A small network was shown many inputs. Here are its activations along a few directions, one row for each input.
In each table, some parts of the input vary, and every possible input appears once, in random order.
A made-up example of a description, with smaller parts first: one of 4 places along a line, together with either a single point or one of 9 places along a line or (one of 3 separate values, together with one of 5 places around a ring).
Shared parts are said once, and a part with two or three values counts as separate values.

Table:
r1: 14 -11 -10 3 -8 -3 -15 2 17 -1 -7 -20
r2: 22 32 11 -11 1 -5 31 -18 -20 -15 -3 20
r3: -28 9 14 3 10 12 19 1 -16 0 18 21
r4: -1 -15 -10 -5 -20 -10 -18 -1 39 -7 -24 -37
r5: 23 22 -2 -2 5 6 20 -14 -30 8 12 33
r6: 18 16 -11 -1 14 10 15 -11 -35 19 22 41
r7: 11 -8 -2 -1 -10 -9 -10 0 20 -10 -15 -26
r8: 0 -35 -36 7 -8 5 -39 4 26 29 1 -17
r9: -15 28 19 -11 12 3 30 -8 -25 -4 14 32
r10: 25 29 3 -8 2 1 26 -15 -24 -5 7 26
r11: -38 -16 1 7 5 11 -7 8 13 6 8 -8
r12: 7 -25 -24 10 4 5 -26 7 6 24 8 -5
r13: -33 -21 -7 -3 -10 0 -22 6 35 5 -6 -25
r14: -15 -10 2 2 -1 -5 -12 6 16 -2 -9 -15
r15: -21 0 17 0 11 1 1 12 -8 -4 4 2
r16: -6 15 15 -1 5 -4 15 -1 -13 -9 2 15
r17: 15 19 15 -6 -2 -8 21 -5 -10 -19 -7 6
r18: -27 23 15 -3 14 14 32 -9 -26 2 21 35
r19: -26 -11 5 0 2 0 -10 9 15 0 1 -12
r20: 10 5 14 -3 1 -9 5 6 -4 -16 -14 -11
r21: 4 -29 -27 6 -17 1 -33 1 31 18 -8 -25
r22: 17 33 16 -13 2 -6 35 -16 -20 -17 -5 20
r23: 12 -19 -15 9 -5 1 -20 4 11 12 -1 -12
r24: 12 -14 -12 9 13 6 -14 11 -18 19 12 9
r25: -33 -5 13 7 13 11 4 12 -10 2 11 5
r26: 22 6 -3 5 1 3 7 -3 -19 5 10 19
r27: 6 -21 -22 0 -20 -3 -27 0 37 5 -13 -33
r28: -5 30 15 -8 9 -1 29 -12 -24 -7 4 30
r29: -16 13 18 -4 7 1 17 2 -14 -7 11 18
r30: 21 17 10 -4 -4 -8 17 -7 -9 -17 -5 5
r31: 4 -17 -14 -3 -22 -9 -23 -3 40 -5 -22 -38
r32: 24 14 2 -1 -2 -2 13 -5 -13 -7 4 11
r33: 18 0 2 3 1 -2 -3 6 -6 -5 -3 -5
r34: -22 -19 -10 0 -13 -5 -24 3 36 3 -16 -28
r35: -11 1 14 2 8 -5 0 10 -7 -6 -5 -1
r36: -44 -25 -11 4 -7 11 -19 6 32 10 1 -21
r37: 17 0 -11 6 10 7 1 0 -24 17 19 26
r38: 6 -6 2 -2 -8 -10 -6 2 20 -12 -18 -25
r39: 17 -8 -3 8 5 3 -9 8 -13 8 2 2
r40: 15 3 9 -1 0 -8 1 4 -3 -15 -11 -11
- What is each input in this table made of? => one of 5 places along a line, together with one of 8 places along a line
- Changing only the place on the line of 5 turns r35 into r34. The same change can be made to r39. Which row results? => r21
- Start at r31 and move only the place on the line of 5, one step at a time. The first step leads to r7. Which rows follow, in order? => r40, r30, r2
- Change only the place on the line of 5 in r17. List by row number the other rows that result. => r4, r20, r22, r38

Table:
r41: -22 -11 -8 4 0 7 -6 1 9 12 10 5
r42: -23 -8 -7 1 -2 8 -9 2 9 11 12 4
r43: 14 -11 -7 3 5 0 -14 7 -4 10 -1 -4
r44: 18 4 -7 -4 -11 -4 2 -10 10 -7 -15 -13
r45: 29 45 23 -14 2 -3 49 -18 -46 -16 8 46
r46: 14 -11 -8 8 1 5 -10 5 -4 7 -1 -6
r47: 18 4 -6 -9 -7 -9 -2 -7 10 -4 -15 -11
r48: 24 36 14 -2 22 4 40 -4 -56 -6 21 50
r49: 18 3 -7 -5 -11 -7 3 -9 14 -8 -12 -13
r50: -23 -9 -9 4 2 13 -5 0 4 14 6 1
r51: -14 -4 9 2 1 1 0 5 5 -9 -8 -14
r52: -8 35 18 -5 26 11 41 -15 -48 2 28 54
r53: -24 -8 -7 0 0 11 -6 1 9 12 12 0
r54: -14 -6 10 1 0 -2 1 6 9 -10 -5 -14
r55: 14 -12 -8 7 1 2 -9 5 0 6 3 -5
r56: 14 -10 -8 10 0 1 -13 5 -4 7 -1 -3
r57: 17 5 -6 -8 -13 -6 0 -9 15 -9 -10 -13
r58: 13 -9 -7 4 -1 3 -11 6 1 5 5 -6
r59: -15 -2 11 -1 -3 -5 -4 7 11 -11 -3 -11
r60: 14 -10 -7 5 4 -4 -16 7 -4 10 0 -2
r61: 13 -9 -7 6 -2 0 -14 6 0 5 5 -4
r62: -15 -5 10 -3 4 -4 -4 8 5 -7 -9 -12
r63: -14 -4 9 3 -1 -3 -2 6 6 -9 -9 -11
r64: -14 -5 10 2 -1 -5 -1 7 10 -11 -5 -10
r65: -23 -10 -8 -1 5 7 -8 3 4 16 7 3
r66: 17 6 -5 -6 -14 -9 -2 -8 14 -8 -10 -10
r67: -22 -9 -8 5 0 10 -7 0 5 14 6 4
r68: -22 -11 -8 3 1 10 -4 1 8 13 10 1
r69: -23 -10 -7 1 4 4 -11 3 5 16 6 6
r70: -1 44 36 -4 20 3 45 -6 -45 -15 12 41
r71: -15 -3 11 -2 -1 -1 -1 7 10 -11 -3 -15
r72: 14 -12 -7 9 -1 -2 -11 5 0 6 3 -3
r73: -15 -4 10 -2 3 -8 -6 9 6 -7 -9 -9
r74: 18 4 -6 -7 -8 -12 -5 -7 10 -4 -15 -8
r75: 19 3 -6 -3 -13 -10 0 -9 14 -8 -12 -10
r76: 19 4 -7 -2 -12 -7 -1 -10 10 -7 -15 -10
- What is each input in this table made of? => one of 4 separate values, together with either a single point or (one of 2 separate values, together with one of 4 places along a line)
- Change only the choice among 2 separate values in r47. List by row number the other rows that result. => r74
- Which other rows agree with r61 in the choice among 4 separate values? List them by row number. => r43, r46, r48, r55, r56, r58, r60, r72
- Change only the place on the line of 4 in r73. List by row number the other rows that result. => r59, r63, r64

Table:
r77: 5 1 0 2 1 3 4 0 -6 0 5 4
r78: 8 5 2 -1 -2 -1 6 -3 -3 -5 0 2
r79: -3 4 7 -1 5 -1 4 3 -7 -3 0 4
r80: -13 -45 -25 7 -19 -4 -49 12 55 10 -19 -53
r81: -7 2 5 1 4 3 6 1 -6 -1 4 4
r82: 1 2 -2 1 3 3 3 -2 -6 4 2 6
r83: 5 3 0 -1 4 -1 2 -1 -7 2 -1 5
r84: 9 3 3 1 2 -2 2 1 -7 -2 1 4
r85: -1 6 1 -3 -2 -1 5 -4 0 -1 2 5
r86: -4 6 7 -2 1 -1 8 -2 -2 -6 -1 2
r87: -4 2 -1 0 2 3 3 -1 -4 4 7 7
r88: 0 3 1 -1 2 -1 1 0 -5 2 3 7
r89: 3 6 0 -3 0 -1 6 -5 -3 -1 -3 3
- What is each input in this table made of? => either a single point or (one of 3 separate values, together with one of 4 places along a line)
- Change only the place on the line of 4 in r81. List by row number the other rows that result. => r77, r82, r87
